A small network was shown many inputs. Here are its activations along a few directions, one row for each input.
In each table, some parts of the input vary, and every possible input appears once, in random order.
Descriptions start from the smaller parts, as in this example, which fits no table here: values(2) and (point or line(11) or (ring(5) and line(6))).
Shared parts are said once, and a part with two or three values counts as separate values.

Other details of the inputs vary at random and push rows far along two fixed directions, the same in every table; ignore that.

Table:
r1: [  9 -36  16   2   3  17   9   0   6  -8 -15  -7  12]
r2: [  0  29 -21   1  -7 -15   3  -2   1   4  -4  11 -11]
r3: [-2 10 -5  3 -5 -6 -7  9 -5 19 30 -6  4]
r4: [ 12 -41  21  -6   1  21  11  -2   7 -13  -7 -13   8]
r5: [-3  9 -3 10 -2 -3 -9 12 -3 21 29 -8 10]
r6: [ 10 -12  -3  -4  -2   3  17 -10   5 -22 -38  12 -10]
r7: [  6 -15   2  -2  -1   3   9  -1   1  -4 -13   2   1]
r8: [-15  33 -19 -11  13 -22   0 -17  -4 -17 -50  30 -21]
r9: [ -1  12  -3   0  -8  -4  -5   8  -1  15  34 -12   2]
r10: [  4   5 -16  -1   8  -8  17  -9   8 -14 -55  19  -4]
r11: [ -5 -26  24  -1  10  16 -12   3  -4  -1  13 -12  13]
r12: [-13  17   5   0   4  -4 -17  -2  -6  -1  18   0  -4]
r13: [-17  35 -12  -1  14 -18 -16  -1  -7   6  -4  12  -3]
r14: [ -3  31 -20   3  -8 -16   1   0  -2   7   0  12 -12]
r15: [  4 -11   5  -6  -4   7  10  -6   5  -7 -13  -2  -3]
r16: [  7 -23  19  -2  -7  16  -2   7   2   4  38 -25  11]
r17: [ -2  28 -18   5  -8 -14   3  -2   0   4  -5  12 -12]
r18: [  9 -26  17  -3  -6  15   2   6   1  -1  24 -17   7]
r19: [ -8  45 -27   8  -2 -26 -10  10  -6  27  21   7   0]
r20: [ 10 -30   9  -9   3  14  19 -11  10 -22 -39   0   1]
r21: [-13  28 -14   2   4 -19 -13  -2 -12   3   0  19 -13]
r22: [ -2  36 -32   0   4 -23   8  -5   3   3 -37  23 -10]
r23: [ -6  41 -22  12 -12 -21 -13  11  -9  25  41   5  -8]
r24: [ 3  9 -8  5  1 -7 -3  8 -3 12 15 -1  5]
r25: [-10  -1   6 -11  14   1  -1 -13   0 -18 -31   8  -4]
r26: [ -3  31 -19   6  -9 -21 -11  13 -11  25  39   2  -5]
r27: [  3 -24  21  -2  -5  18  -1   6   4   7  29 -25  14]
r28: [  3  33 -33   1  -3 -24  15 -12   3 -13 -48  32 -22]
r29: [ -8  -9   8   0  13   4  -7  -2  -3  -6 -17   6   5]
r30: [ 10 -29  14  -3   3  16   9  -2   9  -8  -9 -12  11]
r31: [  4   2 -14   0   4  -8  12  -5   1  -6 -39  18  -6]
r32: [  7 -31  15  -1   1  18   7  -2   6  -5  -9  -9  10]
r33: [ -2  -1   7   7  -1   5  -8  12   1  19  33 -18  16]
r34: [ -7 -11   9  -7   7   3  -4  -7  -5 -11 -13   6  -5]
r35: [  9 -42  24  -8  -5  25  11  -5   6 -13  -8 -13   4]
r36: [ 14 -35  10  -3  -4  16  22 -14   8 -29 -48   9  -8]
r37: [  4  -7   7   6 -11   5  -7  11  -4  12  41 -14   4]
r38: [  5 -14   6  -1  -7   9   6  -3   2  -5  -2  -2  -3]
r39: [-1 14 -7  6  1 -4 -3  8  3 14 13 -6  9]
r40: [ 6  4 -7 -1 -5 -3  8 -4  3 -7 -9  5 -7]
r41: [ -8   3  -8  -8  13  -9   4 -15  -4 -18 -55  27 -13]
r42: [  7 -12   2   4   5   5   4   4   4   0  -6  -2   8]
r43: [  1  10   1   6 -11   2  -6   8   1  13  38 -12   2]
r44: [ -4 -26  27 -10   8  20  -3 -11   3 -23 -11  -7   1]
r45: [ 11 -34  26   4  -9  24  -1   7   3  -2  37 -25  11]
r46: [-10   8   4   4   1  -3 -17   2 -10   4  21   2  -4]
r47: [-10 -16  29   0  12  16 -18   7  -1   4  31 -23  19]
r48: [ -7  39 -20   5  -6 -20 -12  13  -5  29  41  -5   2]
Description of these inputs: line(6) and (values(2) or ring(6)).
Q: The inputs of r39 and r2 match in every part but the line(6) part. If r5 is changed in the same way as r39 into r2, which row does it become?
A: r38
Q: Change only the values(2) part in r21. List by row number the other rows that result.
A: r44
Q: Change only the line(6) part in r42. List by row number the other rows that result.
A: r4, r6, r18, r24, r45
Q: Change only the ring(6) part in r35. List by row number the other rows that result.
A: r9, r15, r16, r18, r26
Q: Change only the ring(6) part in r32. List by row number the other rows that result.
A: r19, r22, r24, r30, r31
